Each row below holds a small network's activations on one input, seen along a few directions.
In each table, some parts of the input vary, and every possible input appears once, in random order.
A made-up example of a description, with smaller parts first: one of 6 places along a line, together with either a single point or one of 9 places around a ring or (one of 2 separate values, together with one of 5 places around a ring).
Shared parts are said once, and a part with two or three values counts as separate values.
(in the rows, 128 means zero)

Other details of the inputs vary at random and push rows far along two fixed directions, the same in every table; ignore that.
These rows show it; all are for the same input, with only those details redrawn:
[134 104 102 123 134 124 136 155 120 142 151 142 165 164]
[155 138 147  85 151 195 128 133 114 142 144  88  40 143]
[115 157 132 143 132  84 108 108 127 132 106 129 114 111]
[156 138 148  84 152 197 128 133 114 142 145  87  38 143]
[156 139 148  84 152 197 128 133 114 142 144  87  37 143]

Table:
R1: [114 157 133 147 136 100 100 100 133 126  93 123 128 115]
R2: [123 152 142 147 131 102 101  98 131 131  87 141 125 113]
R3: [125  90 122 148 135 141 183 141 155 109 155 164 158 157]
R4: [122 153 140 145 129  88 112 105 126 138  95 140 115 110]
R5: [113  93 111 104  99 143 157 156 148 121 147 131 181 133]
R6: [119 159 136 150 131  99 106  88 118 120  98 122 130 118]
R7: [111 143 144 135 134 110 153 102 150  94 101 156 126  60]
R8: [103  96 121 113 106 148 149 167 140 132 156 133 184 125]
R9: [168 133 151  89 143 198 120 115 106 135 161  95  37 140]
R10: [140  87 109 131 125 126 120 139 103 117 160 142 164 170]
R11: [123 152 140 145 130  96 107 103 129 135  90 142 120 110]
R12: [140  88 108 132 131 130 126 133 105 124 153 133 172 169]
R13: [126  94  98 122  94 144 153 160 144 123 141 127 174 137]
R14: [115 157 132 143 132  84 108 108 127 132 106 129 114 111]
R15: [104 151 130 161  97 110 116 125 141 121 101 114 123  80]
R16: [ 90 152 145 155 104 113 114 129 140 128 110 118 129  71]
R17: [146 156 155 146 123  96 140 106 158  88 103 132 132  85]
What do these inputs look like to the network?
Answer: either one of 3 separate values or one of 5 places around a ring or one of 9 places around a ring
List by row number the other inputs of the same sort as R2.
Answer: R1, R4, R6, R9, R10, R11, R12, R14

Table:
R18: [120 118 130 110 141 179 174 161 159 140 110 148 146 111]
R19: [120  96 118  82 123 209 135 156 100 138 193  77  65 152]
R20: [106 184 170 177 117  72  57  61 112 111  87 103  99  82]
R21: [154 186 147 159 144  66  76  43 115 107  59 118  83 120]
R22: [124 208 154 116 139  92  68  88 120 172  62  94  33 107]
R23: [106  99 113 101 119 166 152 170 132 159 180 112  95 168]
R24: [127 111 110 151 151  49 141 128 130 118 142 192 219 153]
R25: [148  87 153  91 124 252 129 134  95 123 198  73  33 163]
R26: [130 102 108 154 120  61 167 145 151 103 143 197 217 112]
R27: [115 113 117  90 101 177 137 156 135 126 125 100 164 102]
R28: [ 85 114  98 133  88  87 150 168 172 144 102 158 241 114]
R29: [146 100 133 138  94 166 125 147 120 112 157 114 142 120]
R30: [175 113 131 107 136 179  82 120  79 147 135 103 105 177]
R31: [135 107  99 177 130  61 129 115 128  98 134 159 225 172]
R32: [137 110 111  93 135 174 115 163  96 147 170  88 128 163]
R33: [118  93 106 166 117  96 149 108 132  89 157 148 162 161]
R34: [108 191 158 131 101 117  93 102 130 115  96  73  46  35]
R35: [138  98  97 181  99  73 155 133 149  82 135 164 223 132]
R36: [107 198 169 159 138 103 127 103 155 128  77 127  40  40]
R37: [177 119 122  96 172 126 128 120 105 142 131 160 127 173]
R38: [ 65 183 153 179 142  62 120  81 144 131  90 148  56  69]
R39: [ 95 170 166 152 142  60 126  59 140  98 111 149  58  73]
R40: [129 127 125 130 170 144 143 155 124 157 141 145 122 158]
R41: [149 116 132  78 116 212 159 191 142 156 167  89  71 137]
R42: [126  98 105 157 101  96 160 121 163  81 104 163 249 126]
R43: [146 130 107 127 171 123 122 143 110 175 110 162 131 170]
R44: [147 122  96  98 134 136  88 142  84 162 130 108 137 165]
R45: [105 129 106 135 125  87 120 161 134 163 137 135 175 160]
R46: [156 113 154  72 145 195 179 134 153 107 130 136 117 110]
R47: [143 104 152  99 102 220 132 134 130 111 130  96 132 114]
What do these inputs look like to the network?
Answer: one of 5 places along a line, together with one of 6 places around a ring
Changing only the place on the line of 5 turns R31 into R21. The same change can be made to R32. Which row results?
Answer: R44
Change only the place on the line of 5 in R37. List by row number the other rows that result.
Answer: R24, R26, R39, R46
Change only the place on the ring of 6 in R35. List by row number the other rows that result.
Answer: R26, R29, R34, R36, R41
A walk changes only the place on the line of 5. It starts at R43 and steps to R40. List the rest of the walk in order.
Answer: R38, R36, R18
